Each row below holds a small network's activations on one input, seen along a few directions.
In each table, some parts of the input vary, and every possible input appears once, in random order.
Descriptions start from the smaller parts, as in this example, which fits no table here: values(3) and (point or line(11) or (line(4) and ring(5))).
Shared parts are said once, and a part with two or three values counts as separate values.

Other details of the inputs shift rows strongly along two fixed directions, in all tables alike. That doesn't count.

Table:
row 1: [ 13   5 -24  -6 -23 -21  12  16 -32 -23  -6   6]
row 2: [-25   3  61 -10   1  -6   3  -8 -26 -46 -14 -21]
row 3: [  1  10 -22   5   6   3   8  14  33  27   0  16]
row 4: [ 17  -8 -34  18   2  11   3 -12  36  18   6   2]
row 5: [  2   4 -23   3  11  -1   6  14  33  26  -4  16]
row 6: [ 11  -3 -25  -4   1   5   6   3  36  27  -3  13]
row 7: [ 31   3 -21  15 -16 -10   1   5 -34 -20 -22   9]
row 8: [-53 -11  54  -4  21   5 -12 -15  36  -3  -5 -25]
row 9: [-23  11 -10   8   3  -9  27   3  54  -5 -23   5]
row 10: [  8 -10  43 -22  -4  12 -18  -9 -50 -14   7 -16]
row 11: [ 24  -5 -31  13 -16  -6  -6   4 -39 -21 -27   3]
row 12: [ 17 -14 -37  16   5  11   1 -14  34  17   3   1]
row 13: [-34 -11  47  -7  15   3 -10  -9  18  29  32 -12]
row 14: [ 29  -1 -29 -12 -22  -1   2  10 -35 -20 -17   6]
row 15: [-26 -14  40  -8  28  17 -24  -5  13  33  17 -13]
row 16: [ -8  10 -21   5  -4 -11  19  10  36  25  11  13]
row 17: [ -3  -3 -33   1  10   2  -3  13  28  26 -10   9]
row 18: [ 17  -2 -33  20  -1  14   6 -12  36  19  10   3]
row 19: [ 32  14 -18  -7 -24  -2  11  11 -24 -17  -7  12]
row 20: [-35  -1  40 -12  27   8 -15 -10  17  25  34  -4]
row 21: [ 17   8 -17  -6 -20 -25  18  16 -31 -24  -4  11]
row 22: [ -7  13  45 -15   4  -3  -6  -2 -41 -18  25  -1]
row 23: [ 15  17 -23 -10  -9 -18  12  14 -31 -27  -1  17]
row 24: [ 13 -17 -43  16   3  13  -4 -13  32  17   0  -3]
row 25: [-30  -3  51 -13  -1  -4  -6  -8 -31 -45 -20 -29]
row 26: [-35  10  41  -7  20  12 -10  -8  18  25  40  -2]
row 27: [ 28   9 -21  17 -19  -6   4   6 -31 -16 -17   8]
row 28: [  3 -13  40   4   0   7 -27 -14 -55 -14  -3 -20]
Each input here is: line(4) and (point or line(6)).
Changing only the line(4) part turns row 6 into row 14. The same change can be made to row 2. Which row results?
> row 25

Table:
row 29: [-37  -9  31  -2  22  12 -13 -10  38  31  16 -13]
row 30: [-31 -15  28   1  22  17 -20 -14  33  35  17 -15]
row 31: [  7  -3 -44  12   1  -2   8   3  38  17 -15  11]
row 32: [ 15  16  -6  -9 -16 -19  18  14 -35 -35 -12  12]
row 33: [-33 -18  27   3  21  17 -17 -19  36  30   9 -16]
row 34: [ 34   4 -19   1 -19  -4   4   4 -42 -24  -6   7]
row 35: [ -5  -9  50  -8   2  14 -24 -13 -43  -9  17 -21]
row 36: [ 13   2 -45   9   0  -1   9   6  34  25   0  17]
row 37: [ -4  -3  48 -10   2  11 -19  -9 -41  -5  26 -14]
row 38: [  8   3 -43   7   1  -4  11   8  36  22  -4  17]
row 39: [-18  -4  54  -8   3   5 -12 -11 -29 -21   5 -22]
row 40: [ 37   1 -21   4 -18  -1   1   2 -41 -24 -10   3]
row 41: [ -1   0 -38  12   1  -7  16   3  45   7 -21  10]
row 42: [-33 -10  29  -1  23  15 -17 -10  34  35  20 -13]
row 43: [ -6   7 -35   5   2 -12  21   9  45   8 -15  15]
row 44: [ 33   3 -17   3 -18  -5   2   5 -41 -28 -14   3]
row 45: [  6   7 -40   5   1  -7  14  11  36  22   0  20]
row 46: [ 20  10 -10  -2 -16 -14  11  11 -36 -37 -18   5]
row 47: [ 11  17  -5  -8 -15 -20  21  14 -28 -38 -15  11]
row 48: [-14   1  57 -14   3   6 -15  -6 -39 -13  19 -16]
Changing only one part turns row 31 into row 44. The same change can be made to row 30. Which row results?
> row 35
What do these inputs look like to the network?
> line(4) and line(5)
Which other rows does row 37 become when the line(4) part takes its other values? List them by row number.
> row 34, row 36, row 40

Table:
row 49: [-37  -4  43  -4  23   6 -17  -6  12  16  11 -12]
row 50: [-11 -10   9  -8  11  11 -12  -5  14  23  16  -5]
row 51: [ -3  -5 -15   2   5   3  -3   0  20  23   8   4]
row 52: [ -2 -12   9  -2  12  19 -13 -11  17  22  12  -7]
row 53: [ 22  16 -22 -10 -12 -13  17  18 -18 -19  -9  19]
row 54: [ 11  11 -59  20  -9 -16  31   7  49   3 -14  21]
row 55: [ 36   8 -41  10 -17 -12  10  10 -31 -34 -32  13]
row 56: [ -3 -11 -13   5   5   8  -6  -1  25  18 -18  -2]
row 57: [-20   3  18   4  11   2  -4  -1  17  22  16  -1]
row 58: [ 26  15 -29   1 -21 -16  26   9 -17 -36 -15  12]
row 59: [ 24  -1  10  -1 -11   6  -8  -4 -42 -20   1  -5]
row 60: [-17   1  17  -8  12   6  -5   0  19  20  15   1]
row 61: [ -4  -4 -18  11   3  -2  -2   0  19  24   9   3]
row 62: [-28  -7  41   1  13  13 -10 -19  17  11  21 -19]
row 63: [-23 -14  11  -4   9   5 -14  -1  15  21  -4 -10]
row 64: [ -4  -1 -44  10   5 -10   6   8  29  15 -15  12]
row 65: [ 24  19 -25  -4 -16 -17  20  19 -24 -23 -11  20]
row 66: [ 22   4 -13  -7 -13  -8   4   9 -34 -18  -2   6]
row 67: [  1   4 -26  -1   2  -1  16   2  40   7  -3  10]
row 68: [-11   0  49  -7  -2  -3  -5 -11 -45 -45  -4 -20]
row 69: [ 22  -2  10  -5  -9   7  -8  -4 -39 -18   2  -5]
row 70: [ 15  -5  36   5 -10   9 -18 -13 -59 -23  10 -17]
row 71: [  7   6  18 -10  -9  -1   7  -3 -29 -31   2  -7]
row 72: [  4  -3  34  -7  -8   1 -16  -5 -57 -19  15 -13]
row 73: [-27  -9  20  -3   9   3  -1  -7  29   6  -8 -13]
row 74: [-27  -3  21  -7  12   0  -6   5  21  18  -4  -4]
row 75: [ -3 -11   9   9   9  16 -15 -14  14  23  12  -9]
row 76: [  7  14 -50   9  -3 -14  24  17  38  16  -9  28]
Changing only one part turns row 64 into row 55. The same change can be made to row 72. Which row results?
> row 75
What do these inputs look like to the network?
> line(4) and (values(2) or line(5))
Which other rows agree with row 68 in the line(4) part? List them by row number.
> row 54, row 58, row 62, row 67, row 71, row 73

Table:
row 77: [ 14   3  24  -1 -12   4  -6  -3 -46 -20   7  -8]
row 78: [ 10  -3 -40   4   4   3   6   3  40  26  -1  13]
row 79: [ -1  -9  -3  12   4  12  -6 -12  22  14   0  -7]
row 80: [-16 -10  34  -3  12  18 -24 -11  -7  14  12 -16]
row 81: [ 26   0 -18  -4 -11  -1   4   3 -20 -15  -7   5]
row 82: [-15  -5   1   4  11   5  -4  -3  25   8 -13  -4]
row 83: [ 28   7 -37   9 -11 -11  10   8 -15 -11  -9  16]
row 84: [-15  -2   2   2  11   4  -3  -1  24  10  -9  -2]
row 85: [-15   3 -17   2   6  -4  11   1  38   8  -4   4]
row 86: [ 26  12 -48  12 -18 -16  28  11   8 -24 -32  17]
row 87: [  5   3  18  -7  -9   0  -5  -3 -40 -24   9  -9]
row 88: [-16  -2  25   2   7   7  -4  -8  14   8   6  -9]
row 89: [-3 -2 -5  5  9  4 -6 -2 14 25 17  6]
row 90: [ -8  -1 -36   7   2 -11  14   9  46  20 -14  12]
row 91: [-22  -6  22  -5   7   0  -6  -2  10  13   6  -8]
row 92: [ 22   3 -20   3 -11  -2   2   6 -25 -18 -17   5]
row 93: [ 21  -4  -1  -5  -9   4  -3  -3 -28 -19  -4  -4]
row 94: [-12  -9  32   0  13  12 -21 -12  -8  17  24 -11]
row 95: [  2  -6 -25  13   8   3  -2  -4  28  22   1   6]
row 96: [ 19  10 -31   6  -9 -18  18  10  -8 -22 -18  15]
row 97: [  4  -5 -22  14   1   7   2  -5  32  20  -3   2]
row 98: [ 14   5   8 -12  -8  -5   6   5 -27 -24  -4   2]
row 99: [ -8 -13  -6   5   4   5  -8  -5  18  18  -1  -6]
row 100: [-17 -10  37 -10  12  12 -13 -12   3   6  11 -14]
row 101: [ 16   2  19 -13  -8   4  -7   1 -42 -13  13  -3]
row 102: [-11 -12  13   4  11  16 -18 -11   7  13   0 -13]
row 103: [-17 -11  32  -6   7  10 -19  -7  -6  19  19 -14]
row 104: [ 16  20 -46  -1 -15 -23  31  20   5 -21 -16  23]
row 105: [-13 -15  30   5  13  14 -22 -18  -4  10  15 -17]
row 106: [ 10  10 -11  -6 -15 -19  14  16 -22 -18 -11  10]
row 107: [ -8  -5 -36  10   2  -9  13   4  48  15 -21   8]
row 108: [  5   7  19 -10  -9  -1  -3   1 -42 -20  15  -5]
row 109: [  0   2 -24   4   6   4  -1   7  26  29   1  11]
row 110: [ 13  12 -12  -3 -10 -11  11  13 -22 -26 -21  10]
row 111: [ -3   4 -37  10   8  -9  14   6  45  20  -7  17]
row 112: [-1  0 -1  6  3  8 -3 -3 18 24 13  2]
row 113: [-11  -2   5   7   5   4   3  -6  28   9  -3  -4]
row 114: [  8   5  26 -16  -7  -2   0   2 -38 -24   5  -3]
row 115: [-19  -9  29  -3   9  13 -16 -14   0   7  18 -17]
row 116: [ 13  -2   0  -2 -13  -5  -2   3 -34 -16  -5  -4]
row 117: [ -8 -10  31  -9  10  17 -18 -10  -3  17  23 -12]
row 118: [-16   5   4  -3  10   1  -1   7  21  18   2   6]
row 119: [-12  -5   1   7  12   0  -1  -7  24   9  -3  -2]
row 120: [ 27  11 -38   3 -14  -9  10  15 -16 -11 -17  18]
row 121: [-12  -9  19  -6  10  10  -7 -10  16   6   3 -10]
row 122: [ -4   3  24  -8  -6  -4   1  -3 -33 -36  -3 -11]
row 123: [  1   6 -32  -3   5  -5  16  11  45  24   0  19]
row 124: [ -6   2 -23   3   4   1   5   1  30  20   9   7]
row 125: [-17   1  22  -2  13   0  -6  -2   8  14  17   0]
row 126: [ 15   5 -31   2 -16 -20  19  13  -7 -22 -27  11]
row 127: [  2  15   9 -11 -10 -12  11   9 -29 -27   3   4]
row 128: [  9   1  -1  -1 -10  -2   1  -3 -28 -26  -3  -6]
row 129: [  4   7  28  -6  -4  -7  -2   1 -44 -26   6  -2]
row 130: [ -7  -7  17   6   5  14 -11 -11   8  16  12 -10]
row 131: [  6  11  32  -7 -11  -5   2   3 -43 -27   5  -4]
row 132: [-16   1  26   1   7   6  -3  -6  13  10  10  -7]
row 133: [ 18   2 -18  -1 -15 -10   5  10 -25 -12  -8   6]
row 134: [  7  13 -11  -5 -11 -15  17  10 -16 -29  -9   7]
row 135: [ -8 -14  -6   6   4   6  -8  -7  19  16  -4  -8]
row 136: [-26  -2  43  -8  14  10 -16  -5  -3   9  10 -12]
What do these inputs look like to the network?
> values(2) and line(5) and (point or ring(5))
Changing only the line(5) part turns row 115 into row 124. The same change can be made to row 97. Which row results?
> row 77
Changing only the line(5) part turns row 94 into row 89. The same change can be made to row 129. Which row results?
> row 125
Which other rows does row 136 become when the ring(5) part takes its other values? List them by row number.
> row 91, row 114, row 129, row 132
Which other rows does row 124 become when the values(2) part takes its other values? List them by row number.
> row 104
Which other rows agree with row 123 in the line(5) part and the values(2) part? List them by row number.
> row 106, row 118, row 125, row 127, row 131
A walk changes only the line(5) part. It starts at row 102 and steps to row 92. List the rest of the walk in order.
> row 80, row 120, row 109
Which other rows does row 112 become when the values(2) part takes its other values? List them by row number.
> row 131
